These are the activations of a small neural network, seen along a few directions. Each row is one input.
Each table varies a few parts of the input and shows all the possible inputs, shuffled.
Descriptions start from the smaller parts, as in this example, which fits no table here: values(2) and (point or ring(9) or (line(6) and ring(8))).
Shared parts are said once, and a part with two or three values counts as separate values.

Other details of the inputs vary at random and push rows far along two fixed directions, the same in every table; ignore that.

Rows:
row 1: [-23  24   9 -28   9  -2  -5  18  19  -1  36]
row 2: [-14 -20  20   1  18   8 -21 -31 -15  -5   0]
row 3: [-10  18   3 -30   3   1  -5  31  13  -7  31]
row 4: [-14   0  -1 -15  10   9  -6  -5  -2  -9  10]
row 5: [ 17   3  -8  15  -2 -14  10   7   3  15  -2]
row 6: [-22  -8   8   0   0  25 -21 -27  -8 -12 -15]
row 7: [-24  -8  16  -7  15   8 -11 -23  -6  -9   2]
row 8: [ 15 -15 -10  17   1   0   2 -13 -16  -3 -18]
row 9: [ -9  -6  13  -9  15  -3 -13  -6  -2   3  17]
row 10: [ -9   9   3 -13  10  -9  -1   7  14   5  22]
row 11: [ 23   9 -16   4 -11 -11  20  18   7   7   2]
row 12: [-25   9  12 -23  16   1  -8   0  10  -1  29]
row 13: [-12  -7  -1   3   1  11 -15 -18   3   2  -2]
row 14: [ 18   1  -8  15  -2 -16  12   8   2  12  -3]
row 15: [  7 -11  -7  16  -3   5   9 -19 -16 -10 -30]
row 16: [  8   5 -13  13 -19  -2   6  11   9  10  -8]
row 17: [ 11   7  -9  24 -15  -3  17  -7  -3   2 -33]
row 18: [ 11   8 -13   6 -11   1  13  13   1  -6 -11]
row 19: [ 16  -4  -2  13  -7 -13  13   8   2   5 -12]
row 20: [ -9  -1   4   0  11   0  -4 -17   1   2  -1]
row 21: [  1   2  -2  18  -6   2   9 -15  -7  -5 -29]
row 22: [-21 -17  20  -4  17  10 -18 -33 -12  -9  -5]
row 23: [ -9   4  -3  -8   4  -1 -15   6  13  11  28]
row 24: [ -9   9  -2 -10   2   5   1   0   0 -11   2]
row 25: [  8 -11   1  20   0  -3   7 -15  -7   0 -24]
row 26: [-23  -9   9  -8   5  22 -22 -19  -3  -5   1]
row 27: [ 23  15 -11   0 -24  -6  16  38   7   4  -2]
row 28: [-23  -7  11 -18  11  18 -27 -12   5  -2  18]
row 29: [ -9  12  12 -12  -4  -1  -1  12   8  -1  14]
row 30: [-21  -7   2  10  -2  21 -16 -34  -8 -10 -23]
row 31: [  0   1  -3 -11   6  -4   1   2   2  -5  11]
row 32: [ 13   1  -5 -10   1 -10  -2  26   3   4  20]
row 33: [ 22  -7 -10  13 -14  -2  13  13  -8  -3 -23]
row 34: [ 14   3  -1  19 -18  -5  16   5  -5   0 -27]
row 35: [-26  -4  11  -7  17   9 -10 -27  -5  -7   2]
row 36: [ 11 -15   8  19  -5  -1   3 -11 -10   0 -24]
row 37: [ 11 -12  -3  10 -10  10   3  -8 -16  -5 -26]
row 38: [ 29 -12  -9  17 -12  -4   7   7 -13   6 -16]
row 39: [-14  11   9 -26  20  -9 -11  15  16   9  48]
row 40: [ 11  15 -11 -13   2 -14   8  24  13  11  32]
row 41: [-19  -1  15 -13   9   3  -8  -6   0  -2  11]
row 42: [ 25   9 -13   3 -18 -14   6  42  17  21  19]
row 43: [  3  -3  -4  19  -3   1   9 -18  -7   3 -26]
row 44: [ 11  13 -12   6 -13   0  17   8   2  -3 -10]
row 45: [ 24   6 -15   3  -5 -19  15  25   4   8  10]
row 46: [-15  -3  16 -10   5   4  -7  -3   0  -1   9]
row 47: [ 13 -20  -2  15  -3   6   0 -13 -18 -10 -30]
row 48: [ 22   2  -4  11  -5 -20  12  22   6  13   3]
row 49: [ -7  -1  -3  -3   4   9   2 -18  -7  -7  -5]
row 50: [ 22   8 -16   0 -10 -13  15  29   9   5   6]
row 51: [-15  23   7 -26   2  -8   0  25  19   1  32]
row 52: [ -6 -16   7  -5   6  15 -15 -21 -15  -9  -8]
Each input here is: line(4) and (values(2) or line(5) or line(6)).
Question: Changing only the line(4) part turns row 39 into row 1. The same change can be made to row 2. Which row results?
Answer: row 29
Question: Changing only the line(4) part turns row 17 into row 5. The same change can be made to row 3. Which row results?
Answer: row 32
Question: A walk changes only the line(6) part. It starts at row 20 and steps to row 10. List the rest of the walk in order.
Answer: row 25, row 19, row 22, row 36
Question: Which other rows does row 41 become when the line(6) part takes its other values? List them by row number.
Answer: row 7, row 12, row 35, row 43, row 46

Rows:
row 53: [  8  18 -11 -16 -21  -1   6  46  18   4  18]
row 54: [  7  20  -2   2   1 -33  18  25  29  26  29]
row 55: [ 15 -25  -5  15  -6  17 -12 -19 -25  -8 -27]
row 56: [  5 -15   2  27  11  -9   9 -33 -14   2 -24]
row 57: [ 51 -12 -17  39 -20 -26  27  21  -4  22 -26]
row 58: [-23  -2  14 -25  21   6 -16 -10   0 -10  22]
row 59: [-30   7   6 -31   9  21 -15  -6   2 -18  15]
row 60: [ 48  -5 -17  31 -15 -29  33  22  -2  16 -20]
row 61: [-13   5  -1  18 -11  17   6 -26  -4  -9 -37]
row 62: [  3  33  -3  -4 -14 -18  20  33  28  17  20]
row 63: [-23  -3  14 -24  12  14 -23  -7  -1  -5  23]
row 64: [-19   7  -1   0  -3  17   1 -18  -5 -16 -20]
row 65: [ -4  -6   6  30  -1  -1   7 -31  -6   0 -35]
row 66: [-31  12  13 -22  17   8 -10 -15   2  -9  20]
row 67: [-31   7  14 -19  22   2 -12 -15   4  -8  21]
row 68: [  7 -15   1  18  -4  11   4 -27 -22 -12 -37]
row 69: [  6 -22  -9   8 -11  26 -14 -17 -21 -16 -29]
row 70: [ 22   4 -11 -14  -7 -11  -2  45  11   9  29]
row 71: [-23  -7  15 -21  17   8 -24  -7   1  -4  24]
row 72: [ 26  -1 -10 -10   1 -19  -1  39  10  18  35]
Question: Changing only one part turns row 61 into row 69. The same change can be made to row 65. Which row results?
Answer: row 70
Question: Describe the family of inputs behind these rows.
Answer: line(4) and line(5)
Question: Which other rows does row 71 become when the line(4) part takes its other values? List them by row number.
Answer: row 53, row 57, row 63
Question: A walk changes only the line(5) part. It starts at row 55 and steps to row 63. List the rest of the walk in order.
Answer: row 68, row 66, row 62
Question: Which other rows does row 58 become when the line(4) part takes its other values? List them by row number.
Answer: row 59, row 60, row 68

Rows:
row 73: [-10 -21   2  24   0  22 -18 -44 -21  -9 -34]
row 74: [-28   5  11 -31  23   5 -11 -13   3 -14  28]
row 75: [  9  -1 -10  -3 -13   8  -5  10  -2   3   0]
row 76: [ 12  -7   1   9   6 -14  -1   5  -2  10   7]
row 77: [  2  12   0   2   1 -11  15  -3   4   3  -2]
row 78: [ -7 -25   9  18   0  21 -11 -40 -20 -15 -41]
row 79: [-1  9 -4  5 -1 -6 10  0  8  6 -3]
row 80: [ 0  7  5  7 -9 -1  4  4  9  8 -3]
row 81: [ 3  6  2  5 -8  0 -1  9  5  1 -4]
row 82: [  9   2 -10  -4  -2   3   5   9  -3  -4  -1]
row 83: [ 2  7 -7  4  0 -4  5  5  3 -1 -2]
row 84: [ 0  1 -1 -1 -6 -2  7 11  2 -3 -5]
row 85: [-1  7  0  4 -5 -4  5  9  1 -1 -4]
row 86: [-22  -5  18 -17  27  -4 -18 -14   6   9  34]
row 87: [  4  -2  -8   2 -11   3  -3   8   6   4  -1]
row 88: [-31   1   7 -30  23  10 -18 -10   7 -11  26]
row 89: [ 14 -13  -1   4   6 -13   0   6   0   8   6]
row 90: [11  4 -5 -5 -1 -1 12  6 -7 -8  1]
row 91: [ 5  2 -3 -4 -7  3  5 13 -5 -5 -3]
row 92: [-3  9  3  5 -6 -5 10  4  6  6 -4]
row 93: [ 19 -12  -2   0   4  -7  -2   9  -8   6   8]
row 94: [ 4 10 -3  2  1 -9 11  2  0 -4 -1]
row 95: [  0   5  -3   9 -11   1   1   2   9  12   1]
row 96: [  9   1  -1  -4 -10   6  -1  13  -2  -2  -3]
Question: Changing only one part turns row 79 into row 88. The same change can be made to row 95. Which row results?
Answer: row 87
Question: Describe the family of inputs behind these rows.
Answer: line(4) and (point or line(5))
